A small network was shown many inputs. Here are its activations along a few directions, one row for each input.
In each table, some parts of the input vary, and every possible input appears once, in random order.
Descriptions start from the smaller parts, as in this example, which fits no table here: line(4) and (point or (values(2) and ring(5)) or ring(11)).
Shared parts are said once, and a part with two or three values counts as separate values.

A family of inputs:
row 1: [ -4 -40   5  19   0  16 -12   6  -9  -7  31  13 -36   4  15   2  -5  35]
row 2: [-11  10   2 -17  19 -19 -30 -15  30  -8  21  -6  28 -20   8  13  21   8]
row 3: [  0 -27   0   6   8  -8 -44   1   9 -10  46  -8 -15  -7  -5   4  26   6]
row 4: [  9   7 -13   3 -26 -44   7  -1  -6  25 -23  15   8  11   7 -28   5 -53]
row 5: [ 11  -3 -11   1  -3  42  30  12   2   2  13  10 -21   6   5  23 -27  38]
row 6: [ -1  25  -3 -24   2  24  21  18  10  -3 -11 -12  19  -6  12  43 -18  23]
row 7: [-14  17   0  -1  -5 -32   4   4  -8   3 -19  26  -3  20 -16 -24  -4 -68]
row 8: [ -2  27  -6  23  20 -18   3  15 -30   1 -26  12 -22  28 -14 -33 -13 -52]
row 9: [ -3 -16 -11  19 -11  38  14   7 -14 -10  33  11 -27   2  18   4 -14  35]
row 10: [ 11  -8  -5  -3  -2  43  30  16  -4   2  27  19 -17   0  19  16 -23  36]
row 11: [ -9  22  -7  13  -9 -34   0   2  -2   8 -23  20  -5  12 -26 -13 -13 -70]
row 12: [ 31   6  -1   8 -26 -27  -6   0 -16  25 -27   9  13  33   8 -49   4 -34]
row 13: [ -6  28 -12 -29   7  -2   2   0   9  -9 -11  -8  40 -13   4  40  -5  22]
row 14: [  0 -54  45  -9  -6  42  71 -32   9 -24 -64 -25  34 -58 -34 -45  16  -2]
row 15: [  4   5   9 -12   5  35  34  10  -2  -7  11   4   8  11  26  37 -21  29]
row 16: [-10  14  -4 -15  19 -20 -31 -20  36  -8   6 -14  23 -17  -6  19  18  10]
row 17: [-20  21  -9 -30  13  -7 -25 -18  22  -5  -8 -19  33 -16   9  32   3   9]
row 18: [  0 -23  -5   9   8 -10 -45  -4  15 -11  32 -18 -20  -3 -19  11  23   8]
row 19: [ -8  22  -6 -37  11  -1   4   3   3 -12  -1  -1  43 -11  16  32   1  21]
row 20: [-17 -11   6  -9  13 -14 -35  -8  25   4  27 -11   6  -4 -12   6  38   9]
row 21: [ -3  19   3 -33   6  24  24  20   5  -6  -2  -4  22  -5  25  34 -11  22]
row 22: [  0  24  -1  15  21 -13   5  20 -38   1 -12  23 -18  24  -6 -40  -3 -53]
row 23: [ 35  11  -9  21 -30 -28 -10  -2 -11  30 -31   3  12  26  -3 -39  -5 -34]
row 24: [ 17  16   9   8   2 -31   2   6 -45  24  -9  -2 -19  27   2 -52 -17 -26]
row 25: [  2 -33  -3  31  -3  17 -13   4  -5  -3  25   9 -37  -4   0  12  -8  34]
row 26: [-22  16  -3 -38  17  -5 -22 -14  16  -7   2 -12  36 -14  20  24   8   8]
row 27: [ 22  22   1  15  -1 -30   1   0 -40  27 -21  -5 -23  25 -11 -43 -17 -27]
row 28: [-17  -7   0   2  11 -19 -40 -11  31   6  19 -21   4  -7 -21  14  26  11]
row 29: [ -1 -56  49 -13  -3  42  75 -30   6 -25 -56 -19  38 -56 -23 -50  20  -5]
row 30: [ 12  12 -20  11 -30 -46   4  -5   0  28 -33   8   4   8  -3 -19  -1 -53]
row 31: [ 10  13   2   0   1  36  33  10   2  -2   6   0   6   4  11  48 -24  28]
row 32: [ -5 -22   4  22  -9   7 -32  -2   5 -10  23  -3 -45  -1 -14   8  20  24]
row 33: [ -5 -13 -16  26 -12  34  13   5  -7 -11  20  -1 -30   7   8  11 -24  39]
row 34: [ -5 -26  10  18  -9  10 -32   3  -1  -8  37   7 -40  -6   0   0  24  22]
Q: What is each input in this table made of?
A: values(2) and (point or ring(5) or ring(11))
Q: Change only the values(2) part in row 10. List by row number the other rows that result.
A: row 5
Q: Change only the ring(11) part in row 13. List by row number the other rows that result.
A: row 5, row 6, row 16, row 17, row 18, row 25, row 28, row 31, row 32, row 33
Q: Change only the ring(5) part in row 24. List by row number the other rows that result.
A: row 4, row 7, row 12, row 22

A family of inputs:
row 35: [  8  -7  14  23  10  -4 -10  -4 -25   0 -15  -5 -20   1 -30 -39   7 -22]
row 36: [-29 -16 -12  -5   7  34  -7  -3  24 -28  32  -2  -6 -24  16  53  -3  58]
row 37: [ -3 -21  18 -15  -2 -22  -1 -15   2   4 -17  -5  24 -14  -1 -46  24 -31]
row 38: [  7  10 -14  16 -16 -17  -9  18 -11  14  12  30 -27  42  20  -3 -15 -21]
row 39: [-12 -20  15  -7 -15 -22   6 -15  12   2 -21   5  16 -14  -7 -33  25 -43]
row 40: [-10  36 -18   1   6 -24 -10  19  -9   5  13  23  -8  29   6  12 -20 -34]
row 41: [-11 -15  -2 -17  16  36 -16  -2  16 -22  38 -16   3 -23  16  42   5  66]
row 42: [ 15  11 -12  10  -3 -18 -16  19 -22  16  15  20 -19  43  26 -16 -16  -7]
row 43: [ -7 -19   9 -11   6  36  -5  -1  37 -11  34 -15   3 -22   0  57  16  54]
row 44: [-19 -14  -8 -15  16  33 -15  -5  11 -27  38  -8   1 -24  21  41  -3  70]
row 45: [  0  46 -13 -15  27 -30 -12  11 -13  10  -9   2  10  17  -5  -2  -6 -30]
row 46: [  5  33 -17  -5 -11 -41  -7  -8  13  17 -39 -12  27   5  -9   4  -6 -38]
row 47: [-13 -20   4 -10   7  34  -7  -3  34 -17  36  -8   3 -23   2  57   9  57]
row 48: [ -2 -17  23   3  16 -13   0  -9 -14  -8  -8   2   1 -16 -17 -43  23 -32]
row 49: [  8   4  15 -15 -11  58  92  13 -15  -7 -43  11  21 -13  11   7 -35   8]
row 50: [ -8 -20  17  10   7 -14   6  -9  -1 -12 -11  12  -5 -16 -26 -31  21 -45]
row 51: [ 15 -15   7  34 -10  -2   4  -6 -23  13  -5  -1 -41  13 -14 -48  -1  -6]
row 52: [ 19 -11 -15  31 -35 -16  -2  13 -18  19   0  11 -37  31   2 -19 -13 -14]
row 53: [  8  10   2 -12 -13 -29  -8 -18   7  13 -31 -14  41  -4   3 -27  15 -21]
row 54: [ -4  39 -12  -4  16 -25 -17  19 -22   9  15  15  -3  30  15  -1 -19 -20]
row 55: [ 11 -22  -3  39 -17  -1   9  -5 -11  10  -7   7 -45  12 -23 -38  -5 -18]
row 56: [ 11  36 -10 -12  -1 -41 -12  -9   2  20 -36 -21  31   6  -2  -8  -5 -23]
row 57: [ -8  43 -16 -10  15 -30  -7  10  -3   9 -11  14   7  13 -14  13  -7 -42]
row 58: [ 13   6  18 -21  -1  59  90  10 -25  -6 -41   3  28 -11  17  -3 -33  18]
row 59: [ -4 -16   5 -19  15  35 -13  -3  22 -17  38 -20   7 -20   9  43  11  66]
row 60: [  1 -14  13 -20  13  36 -11  -3  25 -11  37 -23   7 -21   6  46  18  65]
row 61: [  2   8  -5  -4 -23 -28  -3 -18  19  10 -34  -6  37  -6  -4 -15  13 -35]
row 62: [ -1  -7   9  30  -1  -3  -2  -3 -13  -4 -21   2 -29   3 -36 -28   8 -36]
row 63: [ 28  -8  -5  25 -24 -17  -8   9 -29  23   4   7 -29  31   9 -28 -13  -1]
row 64: [-20 -20  -7  -8   8  35  -9   0  29 -23  35  -8  -1 -24   9  54   3  56]
Q: What is each input in this table made of?
A: values(2) and (point or line(4) or ring(10))
Q: Change only the ring(10) part in row 55. List by row number the other rows that result.
A: row 38, row 39, row 40, row 46, row 50, row 52, row 57, row 61, row 62

A family of inputs:
row 65: [  2  20 -22  26  -4 -24 -44  22 -15  23  26  10 -54  51  -2  -6   0 -12]
row 66: [-16 -15  -5  34  -8   5   5   9 -24  -6  12  30 -49  17  -6 -14 -14 -18]
row 67: [  0 -18  29   5  -2   8  15 -17  12 -10 -39 -13  20 -23 -29 -29  24 -26]
row 68: [ 20 -41  12  23 -11  11  11  -5 -33   1  -1   0 -26  -2  -5 -55  -2   6]
row 69: [ 15 -25  27   8  -2  16  41 -15  -3  -2 -34  -6   0 -20 -30 -31  17 -21]
row 70: [ 26  30  -9  15 -21 -16  22  17 -45  21 -26  22  -5  33  19 -30 -37 -18]
row 71: [  5  29   0 -18  -8 -16  35   2   2   5 -49  -3  41   8   1 -17 -13 -63]
row 72: [ 17 -26  29  18 -12  31  51 -17 -15  -7 -40  -6 -19 -18 -25 -34  -7 -17]
row 73: [  1  33 -26  11   9 -60 -72  -1   9  18  25  -7 -30  25  -9   9   7 -25]
row 74: [ -5  34 -13 -22   5 -38  26 -10   5  12 -52  -4  53  -8 -14 -10  -7 -57]
row 75: [ 20  33  -8  -5  -4 -39 -11   5 -16  25 -26  11  33  31  16 -16 -12 -37]
row 76: [-11  -5  24 -37  35  53  22  20   9 -21  48  -7   1 -21  21  64  -7  71]
row 77: [-20 -21  -3 -31 -17  22 -29  -6  45  -5  33 -19  28 -44   9  77  14  75]
row 78: [  0  16 -25  45 -11 -12 -33  25 -33  17  21  13 -65  53  -5  -8 -22  -2]
row 79: [-21   9  10 -36  39  48  -2   3  19 -48  34 -22  17 -19  28  65   9  62]
row 80: [  0 -22   6   0   7 -38 -28 -23   3   2   0 -19  17 -22 -13 -39  32  -7]
row 81: [ 15  20  -6   1 -19   5  66  14 -32   4 -54  15   8   8  -6 -26 -38 -41]
row 82: [ -6  -6  23   0   4 -15  14 -32  21  -7 -34 -27  24 -38 -30 -23  29 -30]
row 83: [ 23  36  -2  -4 -16 -26  12   9 -24  28 -20  10   2  37  29 -29 -15 -31]
row 84: [  4  25  -2 -17 -15  -1  51  11 -13  12 -52  12  18  12   1 -28 -14 -48]
row 85: [  2 -32  16   4  -3 -12 -26 -11  -2  -2  -2 -11   6  -3  -3 -49  27  -6]
row 86: [-29  26  -2 -40  42  37 -11 -13  29 -28  47 -18  38 -37   4  62   9  64]
row 87: [  8  44 -11 -16   1 -58 -19 -14  -4  30 -27  -2  32  20  16 -13  -9 -38]
row 88: [-15 -10  -2  17  -2  -7  -7   7  -5  -1  18  27 -38  14  -3 -13   9 -28]
row 89: [-11 -35   7 -22 -18  36 -17   6  42 -13  32 -12  21 -27  15  74   6  79]
row 90: [  8 -36  16   5  -8   2  -5  -7 -15   6   1  -4 -17   3   1 -57  23   2]
row 91: [-16   4 -11   7  13 -45 -33 -10  16  -6  17  12  -5 -16 -17   3  17 -39]
row 92: [ 10  20 -23  24   5 -42 -63  16  -3  13  27   4 -29  40 -10   7   3 -23]
row 93: [  3 -40 -16  10 -11  67  21   1  28  -8  32   1  -3 -22  13  55 -24  96]
row 94: [-18  -6  -1  13   3 -19 -31   3  10 -10  15  20 -15   7  -7  -5  12 -37]
row 95: [-11  -8   2 -15  40  73  29  16  -8 -36  28  -4 -13 -20  27  56 -21  79]
row 96: [  1 -33 -12  -7  -9  54  11  -4  40  -6  39  -2   9 -20  13  59   1  89]
Q: Changing only one part turns row 78 into row 65. The same change can be made to row 70. Which row results?
A: row 83
Q: What is each input in this table made of?
A: line(4) and (values(2) or ring(6))
Q: Which other rows agree with row 86 in the line(4) part? List them by row number.
A: row 73, row 74, row 77, row 80, row 82, row 87, row 91
Q: Change only the values(2) part in row 76. List by row number the other rows that result.
A: row 96
Q: Which other rows agree with row 89 in the line(4) part? List them by row number.
A: row 67, row 71, row 75, row 79, row 85, row 92, row 94
